Here are a small network's activations along a few directions, averaged over the inputs that share one value of a field.
Related values have similar rows: they may be neighbours, one step apart, or belong to one group.
In the rows, zero is written as 500.
Strong random noise was added to every row along 6 fixed directions; ignore it. To show where, here is one row again and again, with new noise each time:
[411, 494, 620, 515, 347, 368, 490, 630, 506, 536, 391, 549, 529, 571, 314, 420, 647, 679, 594, 589, 500, 550]
[478, 471, 554, 501, 527, 552, 439, 471, 448, 491, 481, 500, 568, 554, 334, 489, 632, 502, 641, 488, 478, 405]
[476, 620, 556, 474, 380, 510, 660, 372, 825, 479, 597, 564, 534, 479, 518, 622, 561, 550, 348, 468, 422, 466]
[388, 547, 536, 396, 390, 342, 498, 550, 495, 495, 390, 553, 667, 544, 311, 483, 670, 572, 684, 619, 444, 449]
[527, 527, 478, 425, 509, 474, 582, 385, 570, 434, 547, 507, 570, 444, 530, 555, 521, 425, 464, 507, 406, 391]
[571, 374, 582, 708, 402, 409, 359, 802, 240, 486, 470, 418, 308, 429, 565, 292, 297, 708, 236, 386, 573, 689]
[468, 463, 448, 452, 530, 450, 646, 333, 548, 419, 477, 456, 565, 520, 550, 607, 566, 455, 608, 567, 350, 390]
[459, 437, 455, 560, 603, 633, 530, 313, 484, 425, 521, 400, 551, 577, 498, 641, 563, 471, 645, 420, 388, 374]


Values of W:
w7: [439, 673, 341, 426, 482, 518, 568, 397, 654, 396, 657, 478, 610, 341, 719, 706, 285, 474, 267, 344, 424, 482]
w15: [408, 600, 497, 518, 442, 618, 474, 474, 652, 528, 593, 504, 550, 521, 478, 610, 477, 616, 422, 399, 527, 514]
w8: [630, 555, 482, 257, 615, 492, 601, 353, 606, 474, 558, 593, 575, 366, 544, 489, 481, 267, 448, 637, 472, 344]
w9: [583, 437, 532, 659, 610, 654, 468, 513, 487, 563, 547, 470, 297, 605, 489, 470, 509, 440, 542, 407, 658, 542]
w11: [674, 381, 662, 571, 603, 676, 354, 535, 418, 527, 579, 544, 355, 466, 405, 279, 523, 461, 382, 406, 595, 468]
w6: [559, 308, 728, 549, 382, 299, 781, 490, 678, 575, 370, 595, 245, 566, 486, 347, 704, 615, 530, 854, 425, 611]
w3: [501, 634, 505, 520, 499, 673, 332, 526, 534, 601, 588, 574, 542, 546, 373, 517, 487, 464, 478, 323, 648, 536]
w13: [494, 532, 455, 384, 534, 444, 427, 573, 361, 542, 398, 534, 566, 489, 430, 443, 541, 399, 658, 599, 559, 487]
w1: [534, 467, 414, 520, 572, 433, 333, 661, 176, 532, 435, 455, 479, 495, 500, 386, 353, 423, 555, 456, 623, 538]
w16: [488, 591, 479, 431, 512, 570, 362, 515, 435, 528, 528, 528, 613, 438, 453, 483, 481, 462, 469, 479, 544, 443]
w12: [641, 475, 634, 530, 439, 455, 643, 559, 734, 646, 541, 651, 260, 538, 500, 390, 539, 486, 355, 627, 635, 629]
w5: [532, 636, 504, 311, 585, 615, 468, 444, 617, 558, 593, 621, 606, 457, 386, 491, 601, 274, 539, 530, 590, 391]
w14: [527, 394, 540, 666, 704, 883, 315, 454, 388, 600, 558, 414, 430, 624, 353, 510, 596, 414, 679, 331, 631, 458]
w2: [430, 404, 526, 677, 387, 485, 480, 627, 481, 481, 431, 387, 418, 575, 588, 493, 453, 770, 444, 473, 450, 669]
w4: [387, 688, 455, 459, 462, 544, 316, 568, 517, 566, 495, 571, 677, 534, 332, 566, 543, 519, 588, 420, 601, 509]
w10: [627, 391, 528, 397, 491, 218, 568, 602, 351, 418, 410, 544, 412, 350, 612, 310, 427, 435, 413, 698, 437, 541]
The values of W form 4 separate groups.
Which other values are in the same group as w6? Give them in the order they are listed. -> w11, w2, w10
Which other values are in the same group as w5? Give them in the order they are listed. -> w13, w14, w4
Which other values are in the same group as w9? Give them in the order they are listed. -> w3, w1, w12

Values of H:
h11: [488, 342, 616, 452, 564, 489, 580, 518, 462, 639, 356, 577, 387, 681, 256, 391, 776, 461, 902, 780, 590, 483]
h7: [454, 542, 437, 544, 481, 532, 394, 523, 402, 466, 475, 434, 589, 512, 502, 525, 472, 513, 503, 408, 490, 501]
h12: [624, 374, 525, 495, 667, 654, 650, 250, 564, 440, 625, 478, 432, 432, 623, 564, 496, 349, 390, 476, 374, 350]
h15: [460, 532, 401, 405, 459, 319, 437, 611, 355, 502, 393, 526, 633, 468, 494, 434, 454, 477, 606, 570, 513, 508]
h5: [414, 394, 591, 485, 371, 199, 686, 652, 585, 581, 268, 561, 383, 597, 469, 388, 679, 680, 673, 799, 496, 675]
h10: [603, 470, 600, 616, 473, 562, 332, 658, 386, 469, 560, 473, 399, 374, 536, 374, 333, 615, 216, 342, 541, 574]
h8: [364, 573, 385, 478, 371, 299, 637, 521, 545, 490, 439, 463, 492, 520, 617, 637, 443, 611, 549, 582, 460, 607]
h13: [357, 422, 462, 615, 455, 399, 564, 536, 436, 511, 369, 414, 464, 647, 547, 557, 522, 656, 689, 548, 479, 593]
h1: [615, 573, 478, 465, 621, 665, 402, 457, 521, 554, 648, 564, 478, 426, 495, 493, 437, 322, 383, 412, 628, 442]
h14: [552, 352, 527, 536, 621, 483, 358, 651, 199, 532, 356, 468, 463, 559, 386, 320, 547, 461, 716, 605, 598, 490]
h6: [564, 344, 380, 458, 667, 414, 503, 488, 208, 384, 460, 376, 529, 449, 621, 425, 391, 303, 598, 561, 405, 382]
h4: [466, 529, 515, 532, 387, 443, 697, 395, 770, 473, 492, 489, 453, 576, 580, 625, 550, 588, 464, 574, 383, 557]
h9: [650, 523, 533, 444, 504, 482, 436, 567, 443, 509, 574, 543, 467, 356, 520, 361, 435, 398, 298, 436, 551, 474]
h3: [527, 552, 450, 470, 500, 519, 592, 415, 576, 504, 560, 516, 464, 476, 609, 565, 407, 417, 412, 489, 526, 534]
h2: [451, 386, 433, 469, 571, 471, 718, 232, 598, 383, 479, 408, 510, 558, 643, 652, 558, 497, 612, 614, 267, 405]
h16: [609, 504, 599, 315, 408, 259, 770, 403, 750, 473, 495, 662, 467, 342, 558, 405, 558, 439, 320, 787, 384, 456]
The values of H form 4 separate groups.
Which other values are in the same group as h13? Give them in the order they are listed. -> h15, h5, h14
Which other values are in the same group as h9? Give them in the order they are listed. -> h7, h6, h4
Which other values are in the same group as h3? Give them in the order they are listed. -> h11, h8, h1
